These are the activations of a small neural network, seen along a few directions. Each row is one input.
Each table varies a few parts of the input and shows all the possible inputs, shuffled.
A made-up example of a description, with smaller parts first: one of 3 separate values, together with either a single point or one of 9 places along a line or (one of 5 places around a ring, together with one of 6 places along a line).
Shared parts are said once, and a part with two or three values counts as separate values.
In the rows, 128 means zero.

Other details of the inputs vary at random and push rows far along two fixed directions, the same in every table; ignore that.

Rows:
x1: [167 146 148 146 155 138 120 126 122 191 128  73 118]
x2: [162 105 129 181 123 145  88 120 127 154 149  99 126]
x3: [197 110 114 131 133 125  97 128  81 131 181 117 129]
x4: [ 45 124 133  72  91 128  84 142 134  39 130 211 138]
x5: [128 136 129 136 136 130 160 128 139 189  74  72 119]
x6: [ 80  86  89  60  91 134 118 156  87  39 121 203 160]
x7: [ 38 114 117  84  73 111 108 118 118  49 111 207 123]
x8: [134 159 135 108 154 120 186 134 120 158 106 101 118]
x9: [ 83  86  97  74  85 130 105 137 114  23 140 224 154]
x10: [190 134 127 198 144 114 122  89 158 191 145  58 104]
x11: [139 154 138 129 148 109 164 116 153 139 135 128 108]
x12: [199 114 125 142 126 110  74 109 107 107 209 146 113]
x13: [149 118 151 155 106 141  75 116  77 144 163 128 118]
x14: [131 103 112 167 114 136 109 115 121 132 129 117 128]
x15: [119 110 119 145 123 146 128 128 135  91 154 172 143]
x16: [ 72 154 116  60 143 121 224 151 135 134  47 125 132]
x17: [181 152 141 179 169 134 158 127 177 185 133  79 127]
x18: [134 158 111  64 148  96 199 143 126 149  69  83 119]
x19: [166  99 103 129 130 131 118 132 116 110 148 134 140]
x20: [109 161 143 109 141 110 162 137 164 122 114 143 122]
x21: [ 52 116 105  86 119 140 185 152 141  77  76 179 152]
x22: [148 128 120  94 130 100 127 127 112 109 144 131 123]
x23: [160 140 143 147 150 118 129 116 118 138 172 124 115]
x24: [130 121 119 152 125 130 139 114 115 166 102  97 121]
x25: [108 174 146  95 157 103 192 142 161 154  83 106 123]
x26: [122 151 144 125 123 105 136 112 158 157 103 102 100]
x27: [102 148 125 114 129 112 172 123 187 160  58  83 117]
x28: [ 65 136 129  95 106 104 150 115 122 115  81 140 116]
x29: [ 98 116 126 123 111 142  77 134 149  75 150 167 146]
x30: [209 119 148 213 145 147  70 114 136 139 226 132 135]
x31: [156 145 106 105 158 106 205 128 175 166  67  75 120]
x32: [136 112 138 158 100 135  80 106  65 126 163 142 118]
x33: [ 56 122 131  71  96 141 116 163  85  47 132 215 155]
x34: [128  96 128 147 112 159  77 149  89  83 188 189 158]
x35: [126 130 151 128 126 130  70 126 115 111 168 143 127]
x36: [111 134 125 128 135 138 118 140 170 119 113 118 139]
x37: [201 100 151 203 114 153  38 104  67 167 212 113 118]
x38: [ 82 123 142  92 105 147  87 144  89  85 133 172 139]
x39: [108 119 109 142 114 123 135 114 150 127 103 117 125]
x40: [166  90 128 192 104 149  39 112 118 116 201 136 130]
x41: [130 143 130 139 158 137 178 147 165 155  95 104 141]
x42: [131 120 127 146 139 148 102 140 147 128 131 114 142]
x43: [166 115 125 161 145 146 128 129 107 142 167 127 134]
x44: [177 147 140 159 168 138 132 130 147 203 118  52 122]
x45: [ 67 161 117  79 148 112 245 137 196 131  32 123 130]
x46: [126 144 151 128 127 111 128 114 131 162 112  97 107]
x47: [125 125 128 140 119 128 135 112  97 160 109 109 117]
x48: [134 146 136 116 146 132 156 147 119 150 118 118 135]
Description of these inputs: one of 6 places along a line, together with one of 8 places around a ring.
- Changing only the place on the line of 6 turns x36 into x40. The same change can be made to x35. Which row results? => x46
- Change only the place on the ring of 8 in x16. List by row number the other rows that result. => x8, x11, x15, x21, x23, x43, x45
- A walk changes only the place on the line of 6. It starts at x3 and steps to x16. List the rest of the walk in order. => x48, x1, x37, x47
- A walk changes only the place on the line of 6. It starts at x6 and steps to x43. List the rest of the walk in order. => x34, x44, x5, x24

Rows:
x49: [194 103  98 173 129 106  78  88 150 144 158  70 108]
x50: [103  85 118  95  80 168  80 145  66  69 137 197 154]
x51: [154 160 150 118 155  97 113 122 121 166 123  73 102]
x52: [147 108 151 211 132 155 100 108 141 172 156 108 121]
x53: [ 88 138 107 117 140 137 159 151 147 164  51  76 140]
x54: [ 88  91  65  77 100 103 170 122 132  45 101 183 139]
x55: [ 80 155 158 102 112  96 140 114 119 134  91 139  99]
x56: [ 99 114 112 117 128 143 140 150 130  49 151 204 172]
x57: [209 130 146 182 149 143 100 131 160 156 176 110 145]
x58: [162 125 103 156 159 141 176 142 112 170 119  97 141]
x59: [ 97 147 157 129 116 116 105 101 136 122 150 158 107]
x60: [172 157 133 121 173 109 162 118 131 146 165 120 117]
x61: [203 141 142 142 163 103 129 118  82 148 185 116 110]
x62: [ 51  86 119 150  67 162  75 132  88  80 134 203 149]
x63: [175 136 142 189 157 141  80 124 161 145 172  90 143]
x64: [126 111 111 131 158 148 181 149 136 127 117 133 150]
x65: [112 147 121 109 145 138 155 130 127 171  58  60 123]
x66: [115 157 133  58 126 103 204 146 128 172  46  85 118]
x67: [229 127 160 155 136 116  63 118  86 159 205 117 108]
x68: [ 93  89 106 108  89 161 104 163  99  89 116 185 163]
x69: [190 100 137 172 144 160 105 139 140 164 159 109 141]
x70: [ 91 187 154 127 145 106 198 122 205 167  69  95  96]
x71: [186 121 143 165 126 127  53 113  72 158 196  82 116]
x72: [120 171 123  98 168 112 218 149 172 122 104 126 124]
x73: [ 65  77 116 123 103 169  64 153 116  55 147 186 166]
x74: [104 111 102 141  91  95 138  85 164 121  91 123 101]
x75: [ 68 169 145 130 137 117 198 125 205 153  45 108 130]
x76: [120  67  84  98  66 120  81 121 123  42 144 198 140]
x77: [100 159 134  74 131 120 177 160 183 108  87 147 128]
x78: [103 157 138  89 145 112 118 126 151 123 123 118 120]
x79: [ 73 132 129 100 113 135  87 149 148  52 149 178 138]
x80: [178 112 151 214 115 158  63  88  78 175 181 103 107]
x81: [208 118 120 174 157 151 131 116  73 166 172  95 126]
x82: [ 88 141 149 120  98 111 140 111 100 151 101 118 106]
x83: [ 98  97 113  85  95 130 117 141  42  55 169 202 146]
x84: [120 181 141  57 157  98 206 138 183 168  59  98 113]
- What do these inputs look like to the network? => one of 4 places along a line, together with either a single point or one of 8 places around a ring
- Changing only the place on the line of 4 turns x82 into x71. The same change can be made to x75. Which row results? => x63
- Change only the place on the line of 4 in x59. List by row number the other rows that result. => x60, x78, x84
- A walk changes only the place on the line of 4. It starts at x81 and steps to x50. List the rest of the walk in order. => x65, x80

Rows:
x85: [ 89 153 115  89 151 119 200 146 156 121  69 121 133]
x86: [149 128 149 176 150 137 134 115 151 179 132 100 123]
x87: [161 100 124 143 123 143  99 131  95 110 175 142 138]
x88: [ 93  98 132 137  95 128  39 132 107  62 181 184 145]
x89: [180 113 141 150 127 131  85 120  88 125 195 131 120]
x90: [ 77 107 107  80 101 135 126 148  94  72 129 185 142]
x91: [158 139 134 159 138 153 121 134 147 168 122  86 127]
x92: [129 154 126 120 158 118 170 133 150 135 111 112 123]
x93: [152 109 122 184  99 138  93 116 106 133 157 127 129]
x94: [ 74 126 121  88 114 128 125 143 112  56 134 193 139]
x95: [151 126 136 142 131 129  93 122  92 106 184 149 122]
x96: [ 72 151 135  87 111 138 139 147 155 107  83 145 132]
x97: [ 98 113 124 136 119 124  96 137 140 103 129 136 145]
x98: [152 129 159 169 139 130 115 108 118 185 142 100 111]
x99: [ 75 133 111  85 124 124 170 115 151 139  47 105 113]
x100: [ 50 147 139  92 135 121 198 136 177 139  43 134 130]
x101: [ 61 132 133  81  90 146 113 147 116  89  95 167 137]
x102: [ 52  98 112 100  94 131  97 147 112  71 104 168 157]
x103: [145 117 140 161 122 118  64 120 105 138 166 109 125]
x104: [ 95 114 114 103 113 139 112 135  83  74 142 176 147]
x105: [172 127 122 129 144 123 148 133 130 163 115 104 127]
x106: [ 66 143 123 108  94 112 158 132 151 102  79 151 125]
x107: [ 94 120 113  86 127 129 171 151 136  99  90 144 141]
x108: [176 160 136 135 162 108 163 120 141 189 134  71 102]
x109: [ 84 143 107  60 138 110 219 157 167 132  25 126 136]
x110: [135 141 136 153 148 110 121 126 163 156 120  84 126]
x111: [180 102 119 163 128 146  85 126  90 128 202 135 133]
x112: [159 152 135 126 162 113 178 130 164 160 112  86 117]
x113: [110 112 124  88 102 121 110 140  98  87 132 183 134]
x114: [113  99 112 126 110 151  87 132  76  67 173 186 156]
x115: [107 104 119 107 112 138 116 143 118  65 151 182 147]
x116: [112 118 115  93 124 126 159 144 136 108  99 146 147]
x117: [158 120 128 176 146 123 101 126 140 164 139  77 130]
x118: [175 124 132 171 143 138  84 115 108 112 208 143 135]
x119: [ 74 142 110 114 110 118 194 138 162 135  42 113 129]
x120: [197 131 135 155 150 119 118 123 142 155 162 115 121]
x121: [196 135 139 150 147 114 115 122 136 157 163 115 115]
x122: [ 70 118 136 109 116 136 146 131 121 131  83 147 132]
x123: [145 141 145 159 160 130 175 117 152 216  83  63 117]
x124: [159 136 146 166 139 109  87 115 130 163 154  83 115]
x125: [ 88 131 125  63 111 112 161 141 121 102  87 155 136]
x126: [176 146 118 146 170 122 179 131 152 192 118  64 117]
x127: [153 149 133 140 152 121 131 119 126 135 155 118 125]
x128: [ 78 110 107  89 108 137 130 150 122  62 137 192 149]
x129: [154 122 139 155 114 159  74 129 105 138 159 122 129]
x130: [ 75 113 112  86 109 136 125 146  87  64 122 184 143]
x131: [190 145 133 144 163 115 166 123 162 181 123  75 125]
x132: [149 129 133 138 135 128 108 125  90 122 165 133 121]
x133: [182 105 132 154 128 138  87 123  87 125 190 129 126]
x134: [165 116 134 199 104 133  74 109 123 121 190 139 124]
x135: [ 73 159 111  76 149 118 211 143 160 117  55 124 141]
x136: [161 104 133 166 114 140  54  90 101 132 185 125 108]
x137: [ 77 148 107  80 148 121 210 152 150 121  50 120 135]
x138: [ 69 131 145 111 121 127 146 129 146 123  95 156 128]
x139: [147 164 132 122 161 112 172 120 125 171 107  79 116]
x140: [161 122 140 186  98 125  74 105 105 130 183 133 114]
x141: [104  80 135 161 102 161  70 127  99  94 172 189 147]
x142: [168 157 139 144 158 116 139 113 120 160 148  93 115]
x143: [ 64 146 125  86 115 145 158 153 165 109  63 139 141]
x144: [197 122 130 148 142 123 115 124 111 166 151 105 119]
x145: [ 59 124 118  91 113 114 135 144 130 111  70 127 140]
x146: [166 151 130 183 138 117 159 113 167 187 110  66 112]
x147: [ 85 127 139 103  90 149  84 139 113  82 134 175 135]
x148: [162 109 129 189  97 135  76 110  94 134 174 127 122]
x149: [112 138 129 115 128 119 135 101 149 144  99 105 102]
x150: [169 132 130 123 141 118 149 126 123 162 121  97 126]
x151: [137 116 159 166 123 136  86 109 110 144 169 142 118]
x152: [ 69 112 114 101 105 136 114 115 149  78 110 168 128]
x153: [175 117 132 152 127 131  85 121  88 133 201 132 119]
x154: [ 74 128 116  76 112 123 142 146 127  75 125 182 135]
x155: [180 159 138 130 168 106 184 123 174 186 105  70 119]
x156: [180 131 122 169 159 137 127 121 118 153 162  98 132]
x157: [108  99 132 103  94 134  78 134  84  50 182 204 137]
x158: [105  99 126 131  86 172  61 142  95  79 157 178 151]
x159: [162 150 134 152 155 118 140  93 171 187 114  63  94]
x160: [187 117 142 153 129 125  84 118 115 122 198 142 129]
x161: [103 141 127  71 123 105 163 141 137 116  84 149 124]
x162: [168 165 147 157 155 138 140 126 173 189 114  66 114]
x163: [ 77 116 112  87 109 132 129 147 125  61 139 195 144]
x164: [129 151 115 126 163 120 200 109 190 201  43  41 103]
x165: [191 106 128 161 132 134  85 127 119 124 189 147 134]
x166: [ 57 117 120 106  67 124 115 132 103  73 108 184 133]
x167: [ 59 133 104  75 123 127 188 122 162 132  27 109 122]
x168: [179 122 143 139 126 120  95 117 108 129 181 135 125]
x169: [157 149 124 109 157 113 200 132 154 186  71  69 127]
x170: [164 114 122 157 138 143 103 127  92 123 173 130 134]
x171: [183 156 143 139 166 110 164 122 155 178 130  72 107]
x172: [142 128 121 149 143 133 132 101 165 157 115  90 112]
- What do these inputs look like to the network? => one of 8 places around a ring, together with either one of 5 separate values or one of 6 places along a line
- Changing only the place on the ring of 8 turns x157 into x133. The same change can be made to x142. Which row results? => x104
- Changing only the place on the ring of 8 turns x105 into x113. The same change can be made to x158. Which row results? => x101
- Change only the place on the ring of 8 in x126. List by row number the other rows that result. => x90, x108, x111, x128, x153, x154, x163
- Change only the place on the ring of 8 in x140. List by row number the other rows that result. => x93, x106, x119, x134, x146, x148, x166
- Change only the place on the line of 6 in x128. List by row number the other rows that result. => x85, x115, x131, x135, x165
- Change only the choice among 5 separate values in x106. List by row number the other rows that result. => x88, x96, x138, x159
- Change only the choice among 5 separate values in x97. List by row number the other rows that result. => x86, x143, x146, x172
